These are the activations of a small network on made-up records, seen along a few directions, one row for each record.
Records have a field called Tuv. Each example row is followed by its value.
Other fields move the rows too, some of them a lot.
Random noise pushes rows far along 3 fixed directions. That doesn't count. These rows show it; they differ only by the noise:
[  63 -317 -268 -311   35   79 -235  269   90  -48 -164 -124  402 -354
 -129 -181 -187   26  -77  -59  128]
[ 437 -109  557 -400  -86  102  168   55 -506 -284 -358 -393  480 -465
   45 -105 -404  606 -120  552 -179]
[ 108   73  177 -286  149 -237   64  176 -236  158  -32 -132 -388  -48
  -88  301   99 -122   25    6   -4]
[ 197  -88 -113 -217 -233  -81  165   21 -239 -117 -315 -359  258 -188
  141  -43 -569  171   -7  134  -68]
[  21 -112  -61 -311  210 -114 -167  292    1  150   -2  -35 -156 -162
 -194  133  160 -185  -16 -126  116]

[ -35 -505 -387 -177   52  336 -442  322  260  -62  -96  -51  845 -342
 -171 -409 -213   82 -214 -129  134]	l6
[  29  -99   35 -302  241   94 -364  337  209  139  123  154  248 -149
 -319   58  301  -16  -54  -69  151]	l9
[ -61  -72   83   -2   37   -1   70 -186   57 -131   -7   45   -9  -70
   28  -79  -77   -3  -63 -109  -79]	l1
[ -11 -321 -264 -253  153  -41 -245  388  201  -39  -21  -38   53 -391
 -225  -50   94 -143  -20 -229  160]	l4
[  76   45   39 -136  105 -108  -47  105   56    2  -32  -27    0  -76
   -7  129  148  -90   98   -4   10]	l8
[  34  264 -243  -65 -276 -332  339 -160 -151   89 -151 -270 -203  266
  258  271 -317 -273  168  -45  -48]	l8
[  72  106   32 -147 -162 -262  149  -33  -35   44 -147 -217   -6   11
  109  222  -34  -88  135   74  -55]	l8
[ 173  241  817 -166  134  112    6 -226 -171  254  114  130 -156  145
  -49  138  425  187  -33  350  -96]	l5
[  99   18  252 -193  225  -70   31  126 -224  108    6 -102 -163  -29
  -76  147  131  -56  -61  117  -52]	l6
[  73   52 -116  -38 -169   -1  269   52 -137  -83 -227 -237  257 -158
  -40  -25 -245  293   39   44 -154]	l2
[ 237 -120  551 -339  134  169 -142  140 -102 -169 -119  -11  487 -322
 -105  -28   71  327  -99  348  -10]	l9
[-215  -72 -327  118  229   66 -317  157  333  170   68  347  -50  -48
 -219  -49  305 -278   47 -303  247]	l3
[ -87  174 -217  264  -26 -197  -72 -252  110   77  -16  269 -238  285
   82   77  114 -198   39 -161  -20]	l10
[  60  128  610 -138  344   23  -88   15 -112  316  288  348 -401  150
  -90  363  743   -5  -43  126  101]	l7
[ -34  -49   19 -135  428   46 -359  269  308   79  157  244  -61  -99
 -241   72  537 -222   67 -137  170]	l9
[-170  -48 -428  293  -25  135  -26  -32  269 -281  135   14 -107 -160
   13 -268  -45   90   29 -115  -66]	l2
[ -87   74  -43  126    7 -303  168   17 -177  154   60 -101 -560  274
  110  218  123 -204  198 -262   32]	l7
[  59  129  -90  -94 -262   11  -51 -153   22  330 -129    4  226  343
  225  113 -194  -54   39   24  130]	l5
[ 199  -60  672 -251  281 -130  174  275 -485 -179   -3 -235 -442 -434
 -128  145  263  261 -107  288 -187]	l4
[  39 -110   58 -115  147  -39 -114  269  -55   16  -40  106   95 -216
 -146  -80  173   49   11 -118   61]	l7
[ 110 -202  561  -59  429  210  -32  252 -128 -405  204   82 -400 -609
 -312 -148  439  319  -93  123 -156]	l4
[-257   -4 -467  211 -160  -56    2 -132  165 -104   66   17 -115  134
  143  -22 -247 -210   27 -286  -48]	l1
[ -26  103  -79   19 -280   99  135 -195   46  182 -167   50  197  296
  158   28 -178   39  103  137    7]	l5
[ 120  246  114  275 -265   32  144 -267  -46   89 -113  -60  159  355
  270   -2 -226  113  -21  240  -93]	l3
[ -93 -366 -307 -193  147  231 -396  249  294   34  -46   69  624 -169
 -134 -277  -22 -107 -166 -103  197]	l6
[ -39   42 -232  128    0 -228 -226 -124  100  -12  -99  203  -10  174
  -62  -20  156 -174   42 -234  -71]	l10
[ 279  186  385  106 -165 -135  193 -301 -410 -266 -186    5    2  109
  150    9 -105  322   53  312 -379]	l10
[-143   47 -317  -30 -108 -140  -78   -7   93  139  -22 -113  161  124
   43   13 -247  -66  -17 -178   29]	l1
[ 148  117  456   61   95  133  116   23 -284  -87  -56  -11 -111  -57
 -157  124  141  140   49  131  -61]	l3
[   9   47   98   76  -16  115   -3 -222  -29  -46   89   13  140  -88
   -9   -6   48   98  -71   51   17]	l2

Which value of Tuv does each new row have?
[   0   75  -66  -28  -26 -213  254  -20 -278   68  -69 -260 -308  141
  141  158 -161 -145  -24   31 -140]	l6
[-172 -169 -388  327  178  373 -377   46  466 -113  134  289  101  -74
 -195 -275  302 -165  -52 -245  221]	l3
[ 137  270  179  -49 -126 -198  328 -163 -283   13 -151 -198 -162  221
  230  250 -323  -13  102  164  -89]	l9
[ 138  433  329  -85    7 -313  276  -46 -289  201   35  -86 -554  343
   80  547   68 -182  153   21  -90]	l9
[ 134 -262  -71 -228  -48  142 -142  185  -32  -43 -181 -181  621 -206
  -47 -193 -349  259 -166  114   -5]	l6
[   2  -94  127  303  205  477 -342 -126  346 -219  170  318  241  -41
 -191 -334  376  164 -117  182  146]	l3
[   9 -132 -561 -144 -395   37   87  -48  -24  -50 -322 -280  612   -8
  263 -215 -699  -49  -52   21   21]	l6
[ 263  -38  610 -204    0  228  -10 -175 -249  -47  -33   -6  467 -163
   92  -51   42  521 -150  379   -5]	l7
[ 154  -10  166 -181   81 -200  170  182 -226  -36  -59 -182 -305 -184
  -31  193  -70   -3   33   14  -39]	l4
[  75 -242  -46  -48   -1  365 -240   95  150 -205 -219  106  831 -414
 -129 -424  -85  376 -125  152  120]	l3
